These are the activations of a small neural network, seen along a few directions. Each row is one input.
Each table varies a few parts of the input and shows all the possible inputs, shuffled.
A made-up example of a description, with smaller parts first: one of 3 separate values, together with either a single point or one of 11 places around a ring or (one of 5 places around a ring, together with one of 6 places along a line).
Shared parts are said once, and a part with two or three values counts as separate values.

Other details of the inputs shift rows strongly along two fixed directions, in all tables alike. That doesn't count.

Table:
row 1: [ 2  8  3 -2  5 -6 -5 -4  2 -5 -5]
row 2: [-18  -1   8  10 -16  14   3 -15 -18 -14  -2]
row 3: [11  8 -8 -4 -2  6 -2 -4  6 12 10]
row 4: [-6  2  9 -2 -3  0  0  1 10  3  2]
row 5: [10 -5  2  2  4  3  4 11  1  0 -2]
row 6: [-24  -4   8  15 -21   8  -1  -5 -23  -2   0]
row 7: [11 14  0 -4 -3 -6  4  0 -2  8  6]
row 8: [ 9 13 -4 -8 -8  0  6  0  7  6  6]
row 9: [ 3  2  0  2  3  2  7 11  7 -6  5]
row 10: [ -2   2 -12  -8   4  -2  -6  10   0  -5  -1]
row 11: [-17  -2  19   6  -6   5   1 -15 -25  -8   4]
row 12: [-10  -8  11  11 -15  18  -1 -17 -26 -11 -10]
row 13: [-1  1 -9  4  9  7  2  3  4  8 -2]
row 14: [  1  -1  -6   0   5   4 -12  -8   9  -2  -2]
row 15: [  7   1  -2  -1   5   6   3   8   0   3 -11]
row 16: [ 4 -5 -5  5 10  8  1  8  6  1  9]
row 17: [ 5 -8 -8 -2 12  4  0  0  4 -4  8]
row 18: [18  5 -2 -8 -9  1  3 -1  0 11  0]
row 19: [-1  6 -5  1  2  2  8  6  6  0 -4]
row 20: [  4  -2  -5  -3   4  -3   7   3   5 -10   4]
row 21: [ 2 -4 -6  2  2 -7 -2 17  2 -2  8]
row 22: [11 -7 -1 -4  6  3  3  4 -2 -7 -2]
row 23: [  6   2   1   0  10  -6   2   4  -2 -10   5]
row 24: [-2  6 14 -2  4 -4 -3  3  3  4  3]
row 25: [ 5 -6  9 -9  3  1 -9 -4  5 -1 -4]
row 26: [  6   9  -5  -7 -12  -1  -5   6  -2   8  10]
row 27: [ -8  -4   2 -11  -2  -9 -12   2   4   0   4]
row 28: [ 5 -4 12 -3  0  1 -6  3  7  7 -4]
row 29: [ -1  -6   1  -5   7   2 -11 -10   9   0   4]
row 30: [ -5   3  -5  -6  -3  -5 -14   3   5  -4  -2]
row 31: [-3  1  5 -9  1 -1 -4 -4 11 -5  2]
row 32: [ -2   3 -10  -1   3  -4  -3  14   3   3  -1]
row 33: [-10  -4   6  -4  -6  -9  -7   5   3   8   3]
row 34: [ 3  8 -2 -3 10 -3  2  2 -3 -5 -3]
row 35: [ 2 11  6  3  4 -5 -3  3  5  2 -4]
row 36: [-13   3   9  16  -5  11  10  -3 -27  -6   0]
row 37: [ 0  0 -3  7  1  5 -7 -3 11  6 -2]
row 38: [  1  -1 -11  -4  11   7  -1  -2   3   0  -1]
row 39: [  9 -33 -22   7  -7 -59  43 -39 -10  28 -29]
row 40: [-17  -1   2   7 -10  16  11  -8 -22 -12  -1]
row 41: [-1 -7 -8 -3  0 -8 -2  9 -4 -9  8]
row 42: [  7   0   4   3  -3   4  -4   1   5   3 -11]
row 43: [ 7  3  2  6  8 -7  5  9  0 -3  5]
row 44: [-2 -4  4  1  3  3 -7 -3 11  9  4]
row 45: [-2  7  2  3 -5  1  1  1 12  0 -5]
Each input here is: one of 5 separate values, together with either a single point or (one of 2 separate values, together with one of 4 places along a line).
Q: Changing only the choice among 5 separate values turns row 37 into row 35. The same change can be made to row 44. Which row results?
A: row 24
Q: Which other rows does row 23 become when the place on the line of 4 takes its other values? List them by row number.
A: row 1, row 11, row 34
Q: Which other rows does row 19 become when the choice among 5 separate values takes its other values? List them by row number.
A: row 13, row 15, row 32, row 36
Q: Which other rows does row 4 become when the choice among 2 separate values takes its other values? List them by row number.
A: row 31

Table:
row 46: [-2 -5 -2  6 -2 10  5 -7 -5  6  2]
row 47: [ 2 -2  5  6  1  9  4 -8 -5  1 -2]
row 48: [-2  1  0  6 -9  5  5  1 -8  7  3]
row 49: [  8   3  -7  -3   3 -14   3   9  11  12   4]
row 50: [  0   3   5   4  -6   0   7  -1 -11   1  -5]
row 51: [ -1   2  -5   5 -11   5   4  -2  -8   4   0]
row 52: [-4 -3  6  5 -1 -1  5  1 -9 -5  4]
row 53: [ -3   2  -3   3 -11   4   3   1 -10   3   2]
row 54: [ 0  0  0  6 -8  8  5 -1 -6  7  1]
row 55: [-6 -9 -3  4  2  9  5 -6 -6  4  2]
row 56: [ 0 -1 -2  7 -5  9  6 -6 -2  6  3]
row 57: [ -6 -12  -1   5   1   8   0  -1  -4   1   2]
row 58: [ 10   3 -12  -7   1 -18   3   9  12  10   1]
row 59: [ -2   3   6   4  -5  -3   7   1 -12   0  -2]
row 60: [ -8 -10  -6   6  -3   0  -1  -1  -7  -8   1]
row 61: [-10  -2  -4   3  -4  -2   3   2 -10  -5   7]
row 62: [-2  1  7  4 -3 -1  6  2 -9 -2  6]
row 63: [-7 -5 -7  1 -1  9  1 -4 -7 -2  1]
row 64: [-10  -4  -5   4  -2  -1   0   2  -6  -9   6]
row 65: [ 12   0 -11 -12  11 -24   3   5  15   3   0]
row 66: [  6   8   8 -26   4 -12 -27  -2  32   9  -1]
row 67: [ 3  1  7  5 -7  3  5  0 -9  2  1]
row 68: [ -8 -12  -2   7   1   2   1   0  -5  -2   2]
row 69: [-17  -2  11  -2 -16  -7 -20 -21  -3  10   2]
row 70: [-1  2  3  5  2  7  5 -9 -7 -2 -7]
row 71: [ 16   5 -17  -6   4 -13   3  -1  21  10  -2]
row 72: [-3 -3 -7  4 -5  8  4 -7 -6  1  1]
row 73: [ 4  1  5  8 -3  7  6 -8 -4  0  0]
row 74: [  1   5   4   5  -5   4   5  -3 -10   1  -7]
row 75: [  4  23  10 -16  17  54 -39  35  11 -31  12]
row 76: [ 14  -5 -13 -11  14 -22  -2   4  21   0  -6]
row 77: [ 21   6 -13 -11   9 -14   3  -3  22   7  -5]
row 78: [  4  10  14 -17   1  -2 -27   5  36   4  -1]
row 79: [ 18   3 -11 -12   4 -19   4   4  14  10  -5]
row 80: [-3 -4 -2 -2  3  9  2 -7 -9 -6 -2]
row 81: [  1   1   8   5  -5   1   4   3 -10   1   4]
row 82: [ 13  -3  -7  -6  16 -19   0   3  20   3 -15]
row 83: [-1 -5  4  3  4  9  3 -5 -6 -2 -2]
row 84: [ -5  -3   2   4   5   2   6  -8  -9  -2 -10]
row 85: [ 0  4  4  6 -2  5  6 -9 -7 -2 -5]
row 86: [-3 -7  6  6  4  4 -1  1 -5 -8 -1]
row 87: [  3   3   0   1  -8   6   4  -3 -10   0  -3]
row 88: [-9 -6 -1  7  0  2  1  2 -5 -4  6]
row 89: [-8 -1  3  7  2 -4  5 -1 -8 -9 -5]
row 90: [ -6   4   5   3  -2  -4   7   2 -10  -3   0]
row 91: [-7 -5  3  7  3 -1  2 -2 -8 -9 -8]
row 92: [ 13  -2 -13 -10  12 -24   0   3  18  -2  -2]
row 93: [ 4  2  6  7 -6  6  4 -2 -7  3 -2]
row 94: [ -6 -11  -6   5  -3   4   0  -3  -6  -3   0]
row 95: [-5 -6  5  7  1 -2  4 -1 -6 -7  1]
row 96: [-10  -3   1   5  -1   2   3   3  -8  -1   9]
row 97: [ 20   2 -14 -13  12 -14   2  -4  20   8  -6]
row 98: [-18  -1  21  -6 -16  -1  -8 -12   8   2  -7]
row 99: [ 16   2  -9 -11   5 -22   4   7  14   9  -3]
row 100: [  7  27  17 -16  25  61 -45  45  20 -30  13]
row 101: [ -8   1   5   4   0  -3   6   1 -11  -6  -1]
row 102: [-16  -2  14   3 -14  -5 -18 -19  -1  12   2]
row 103: [-7  1 -2  2 -7 -1  3  5 -9 -3  9]
row 104: [ 13   2  -9 -13   7 -22   4   7  14   5   0]
row 105: [-7  1  1  5 -4  0  5  4 -7  1 11]
Q: Changing only one part turns row 85 into row 56. The same change can be made to row 91. Which row results?
A: row 68
Q: Changing only one part turns row 69 into row 102. The same change can be made to row 53. Which row results?
A: row 48
Q: What do these inputs look like to the network?
A: one of 5 places around a ring, together with either a single point or one of 11 places around a ring
Q: Which other rows agree with row 86 in the place on the ring of 5? List them by row number.
A: row 47, row 52, row 62, row 67, row 73, row 78, row 81, row 83, row 93, row 95, row 100
Q: Start at row 92 and move only the place on the ring of 11, one step at a time. The first step leads to row 76. Which rows follow, in order?
A: row 75, row 80, row 97, row 77, row 87, row 79, row 99, row 104, row 65

Table:
row 106: [  5 -16 -17  -2   9 -33  10  -4  10   9  -1]
row 107: [  5 -17 -17   0  13 -25   6  -5  12   5  -8]
row 108: [  6   6  -4 -13  25  13 -23  27  25 -16   4]
row 109: [  0  -6   0   2   4 -13   9 -12  -2   2 -14]
row 110: [ 12  -9 -21  -4   1 -38  13  -3  11  17   2]
row 111: [  6 -13 -18  -2   2 -37  14  -5   9  13   2]
row 112: [-20 -10  18  22 -21  20  18 -27 -44 -12  -4]
row 113: [-30 -14  17  23 -20   8  17 -16 -47 -13   1]
row 114: [-29  -7  14   5 -17   4 -13 -23  -5   4   4]
row 115: [ 19 -10 -19   1  -2 -31  20 -14  16  28  -8]
row 116: [ 22   7 -13 -15  19   2 -10   6  27  -1  -3]
row 117: [  5  27   8  -9   3  21 -17  25   6  -8   8]
row 118: [ -8  -8  -1   9 -16 -19  22 -12 -20   6   0]
row 119: [ 23   9 -17 -12   9 -12  -4  14  28  16   1]
row 120: [-10  27  26  -6  18  62 -42  44   2 -42  17]
row 121: [ 20 -11 -17  -3   6 -27  18 -16  18  28 -12]
row 122: [ 4  7  1 -9  7 -7 -1 17  9 -3  3]
row 123: [-42 -27  31  22 -46  -2   7 -49 -50   7  -4]
row 124: [-5  5 -4  3 -8  8  0  4 -8  1  8]
row 125: [  8  12  -4 -14  20  29 -25  21  17 -18   1]
row 126: [-25  -4  21  16  -7  30  -1  -3 -35 -24   1]
row 127: [ -5  28  19   1  -8  44 -17  21 -15 -13  11]
row 128: [20 13 -1 -6  3 -2  1  7 17 10 -4]
row 129: [19 13  0 -7  8  5 -2  5 17  7 -4]
Q: What do these inputs look like to the network?
A: one of 2 separate values, together with either a single point or one of 11 places around a ring
Q: Changing only the choice among 2 separate values turns row 119 into row 127. The same change can be made to row 124. Which row results?
A: row 117
Q: Which other rows does row 113 become when the choice among 2 separate values takes its other values? List them by row number.
A: row 106
